x =
[[3919 9530 6175 5813 2165 4835 7627 2261 4250 6124 6137]
 [3558 4611 5942 2258 4183 3961 2416 4610 6954 4381 3114]
 [5095 3186 3277 1985 8533 7529 4193 7636 8013 1631 4683]]
Indices start at 0.
Give the entry in the top-right corner.
Answer: 6137
The entry in the bottom-right corner is 4683
The entry in row 1 and column 0: 3558
The entry directly above 4683 -> 3114
The entry in row 0 and column 1 is 9530
The median of all entries -> 4610
The entry in the bottom-left corner: 5095
Give the entry just left of 2261.
Answer: 7627
The entry just left of the largest entry is 3919
Give the entry directly below 4611.
Answer: 3186
The entry in row 1 and column 1 -> 4611
The entry just right of 2261: 4250
The entry directly below 4250 is 6954
Give the entry just left of the centre entry.
Answer: 4183
The entry directly below 5813 -> 2258
The entry directly below the centre entry is 7529

Read these off the row that follows.
1) Give the 3rd entry from the left.
2) Give the entry just right of 0.05.
3) Give the 1st entry from the left.
4) Give the 2nd entry from the left.
5) Give the third entry from the right.
6) Give the entry just right of the smallest entry.
7) Give the 4th entry.
[-0.04  0.00 -0.06 -0.02  0.04  0.11 -0.13  0.05  0.07 -0.06 -0.02 -0.02
  0.10  0.12  0.03]
1) -0.06
2) 0.07
3) -0.04
4) 0.00
5) 0.10
6) 0.05
7) -0.02

Read these off the grid that follows.
1) Read off the top-right entry.
2) Read off the 1st entry, reading row by row.
3) Read off the entry directly below the smallest entry.
4) Read off the top entry of the column that holds the largest entry.
5) Read off the top entry of the column that holds the smallest entry.
6) Read off the entry just right of 0.17.
7) Read off the entry in the bottom-right corner.
8) Read off the 2nd entry on the main diagonal.
array([[ 0.01,  0.02,  0.01, -0.14, -0.02],
       [ 0.05,  0.17,  0.03,  0.02, -0.07]])
1) -0.02
2) 0.01
3) 0.02
4) 0.02
5) -0.14
6) 0.03
7) -0.07
8) 0.17

Questions about the row below.
1) Report the entry just right of -30.
2) Report the third largest entry.
3) Report the first entry from the left.
4) Report the third entry from the right.
5) Report the entry just left of -4.
array([ 46,  27, -30,  28,  -8,  -4,  26,  10])
1) 28
2) 27
3) 46
4) -4
5) -8
